A small network was shown many inputs. Here are its activations along a few directions, one row for each input.
In each table, some parts of the input vary, and every possible input appears once, in random order.
A made-up example of a description, with smaller parts first: ring(5) and (point or line(9) or (values(3) and line(6))).
Shared parts are said once, and a part with two or three values counts as separate values.

Other details of the inputs vary at random and push rows far along two fixed directions, the same in every table; ignore that.

Table:
row 1: [-28, 11, -59, 14, 22, -63, 18, 89, 25, 17, -9, -20]
row 2: [0, -21, -64, -1, 53, -40, 18, 84, 29, 26, -30, -18]
row 3: [84, 47, 7, -3, 15, 33, 2, 41, 34, 9, 44, 16]
row 4: [54, 38, 7, -4, -2, 44, 51, 51, 21, -12, 41, -17]
row 5: [-59, -46, -1, 18, -12, -12, -10, -58, -13, 7, -54, 1]
row 6: [-50, -52, -10, 1, -2, -23, 16, -48, -38, -25, -40, -35]
row 7: [38, 9, 70, -6, -18, 48, -49, -74, -43, -24, 40, 35]
row 8: [44, 5, 73, -1, -16, 47, -40, -78, -40, -11, 51, 37]
row 9: [47, 61, -1, -21, -9, 32, 19, 25, 59, 0, 6, 38]
row 10: [51, 82, 11, -6, -24, 12, -7, 34, 30, 10, 35, 7]
row 11: [-53, -60, 6, 11, 10, -5, 22, -22, -52, -24, -6, -38]
row 12: [-41, -63, 7, 3, 20, -23, -23, -42, -47, 3, -24, 5]
row 13: [63, 53, 9, -21, 7, 39, 16, 34, 57, 12, 25, 15]
row 14: [-27, -3, -41, 0, 9, -44, 63, 92, 11, 4, -28, -52]
row 15: [-51, -62, -1, 5, 19, -9, -2, -44, -29, 1, -33, 18]
row 16: [33, 18, 65, 3, -33, 49, -50, -71, -48, -28, 57, 41]
row 17: [-48, -63, -8, 7, 34, -2, -2, -40, -20, 2, -29, 10]
row 18: [-38, -56, 0, 14, 18, -32, -31, -23, -36, -6, 6, -12]
row 19: [-60, -30, -8, 18, -22, -32, -35, -34, -44, 11, -17, -16]
row 20: [-31, 18, -56, 1, -9, -65, -1, 74, 31, 35, -36, -43]
row 21: [-44, -55, 3, -1, 16, -22, -31, -34, -47, -9, -35, 4]
row 22: [9, 12, 49, 4, -44, 55, -19, -98, 4, -5, 14, 38]
row 23: [67, 71, 18, -4, -19, 15, 0, 37, 24, 8, 50, 23]
row 24: [-28, -69, -9, 22, 25, -21, -30, -18, -39, -10, 13, -7]
row 25: [37, 63, 19, -6, -27, 27, 45, 42, 27, -13, 17, -33]
row 26: [60, 60, 12, -27, -10, 33, 7, 36, 48, 0, 10, 22]
row 27: [60, 41, -9, -13, 17, 51, 25, 28, 63, 12, 32, 36]
row 28: [-17, 9, -58, -2, -13, -49, 56, 56, 36, 8, -61, -59]
row 29: [-54, -57, -2, 3, 16, -7, -12, -43, -31, -13, -45, 18]
row 30: [-43, -57, 4, 11, 5, -37, -33, -27, -47, -3, 2, -5]
row 31: [49, 74, 7, 0, -25, 12, 5, 43, 25, 7, 53, 23]
row 32: [64, 62, -2, -25, -19, 28, 45, 35, 35, -22, 9, -6]
row 33: [47, 62, 16, -12, -23, 32, 45, 55, 21, -19, 21, -19]
row 34: [-33, -76, -16, 3, 37, 2, -12, -23, -24, 0, -13, 2]
row 35: [-33, 11, -39, 6, -17, -41, 54, 73, 24, 8, -47, -69]
row 36: [-47, -44, 5, 3, 12, -25, -28, -41, -33, 2, -38, -9]
row 37: [-46, -64, 2, -4, 15, -15, -13, -35, -30, 1, -25, 7]
row 38: [-36, -61, 4, 12, 31, -26, -29, -34, -44, 0, -10, -7]
row 39: [-59, -49, 0, 9, 10, -12, -9, -52, -19, -3, -47, 6]
row 40: [37, 65, 0, -16, -13, 25, 19, 14, 66, 10, 2, 26]
row 41: [-21, 16, -47, 0, 1, -60, 2, 66, 30, 37, -51, -36]
row 42: [-11, -7, -62, -13, 16, -52, 64, 71, 23, 3, -43, -40]
row 43: [-60, -37, -6, 15, -6, -29, -35, -24, -58, -15, -1, 7]
row 44: [-17, 0, -55, 9, 31, -66, 13, 87, 23, 20, -16, -23]
row 45: [21, 21, 60, -1, -32, 36, -48, -70, -29, -16, 49, 16]
row 46: [34, 14, 65, -4, -30, 44, -51, -63, -37, -28, 56, 30]
row 47: [60, 76, 19, -13, -12, 13, -6, 31, 38, 13, 17, 3]
row 48: [-10, -9, -63, -11, 29, -43, 61, 71, 28, 2, -37, -48]
row 49: [51, -5, 58, 20, -10, 59, -38, -67, -37, -24, 76, 39]
row 50: [5, 30, 52, 10, -40, 40, -41, -72, -38, -17, 56, 27]
row 51: [47, 63, 12, -21, -13, 26, 8, 27, 57, 8, 3, 8]
row 52: [43, -12, 49, 4, 8, 89, -13, -78, -13, -12, 44, 51]
row 53: [-68, -19, -12, 20, -29, -25, -31, -34, -42, 8, -5, -11]
row 54: [23, 16, 58, 3, -38, 44, -36, -84, -16, 1, 11, 16]
row 55: [-53, -62, -15, 3, 30, -8, -2, -42, -10, 3, -22, 15]
row 56: [-31, 4, -52, -5, 0, -52, 20, 65, 54, 32, -66, -31]
row 57: [-40, -65, 0, 5, 34, -18, -22, -37, -39, 2, -20, -4]
row 58: [74, 39, -12, -16, 4, 40, 51, 38, 37, -10, 30, -8]
row 59: [-30, -7, -63, -11, 28, -48, 39, 66, 52, 27, -47, 4]
row 60: [67, 58, 4, 13, -6, 30, 6, 45, 33, -1, 66, 23]
Each input here is: line(6) and (values(2) or line(8)).
Question: Changing only the line(6) part turns row 12 into row 36. The same change can be made to row 42. Which row results?
Answer: row 6
Question: Which other rows does row 42 become when the values(2) part takes its other values? List them by row number.
Answer: row 14
Question: Which other rows does row 14 become when the line(6) part takes its other values? List them by row number.
Answer: row 4, row 11, row 25, row 33, row 35
Question: Which other rows agree with row 35 in the line(6) part? List them by row number.
Answer: row 5, row 19, row 20, row 22, row 28, row 41, row 53, row 54, row 56
Question: Which other rows does row 2 become when the line(8) part takes its other values? List them by row number.
Answer: row 3, row 24, row 27, row 34, row 49, row 52, row 60

Table:
row 61: [42, 63, -2, 1, -1, -1, -2, 56, 28, 5, 46, 13]
row 62: [51, 47, 9, 4, 4, 2, -5, 59, 20, 10, 53, -4]
row 63: [-55, -117, -31, 1, 77, -23, -42, -47, -28, 3, -25, 37]
row 64: [5, 7, 32, 18, -25, 16, -54, -64, -21, 10, 27, 23]
row 65: [-6, 3, 38, 3, -34, 46, -5, -79, -9, -5, 0, -2]
row 66: [55, 39, -4, -8, -6, 15, 58, 50, 30, -4, 27, -29]
row 67: [-74, -6, -58, -13, 1, -76, 34, 55, 39, 20, -106, -51]
row 68: [64, 14, -11, -20, 48, 49, 56, 38, 71, 13, -14, 36]
row 69: [1, 1, 31, 18, -23, 18, -49, -47, -29, -8, 35, 35]
row 70: [-7, -6, 36, 0, -36, 47, 4, -65, -19, -24, 8, 13]
row 71: [-62, -29, -76, -4, 24, -68, 61, 77, 10, 2, -57, -48]
row 72: [37, 83, 3, -16, -33, -20, -20, 33, 45, 30, -9, 18]
row 73: [21, -14, 35, 1, -19, 39, 8, -49, -49, -44, 24, -19]
row 74: [-71, -84, -4, 16, 23, -45, -45, -17, -89, -10, -8, -22]
Question: Changing only one part turns row 72 into row 67. The same change can be made to row 62. Which row results?
Answer: row 66
Question: What do these inputs look like to the network?
Answer: values(2) and (point or line(6))
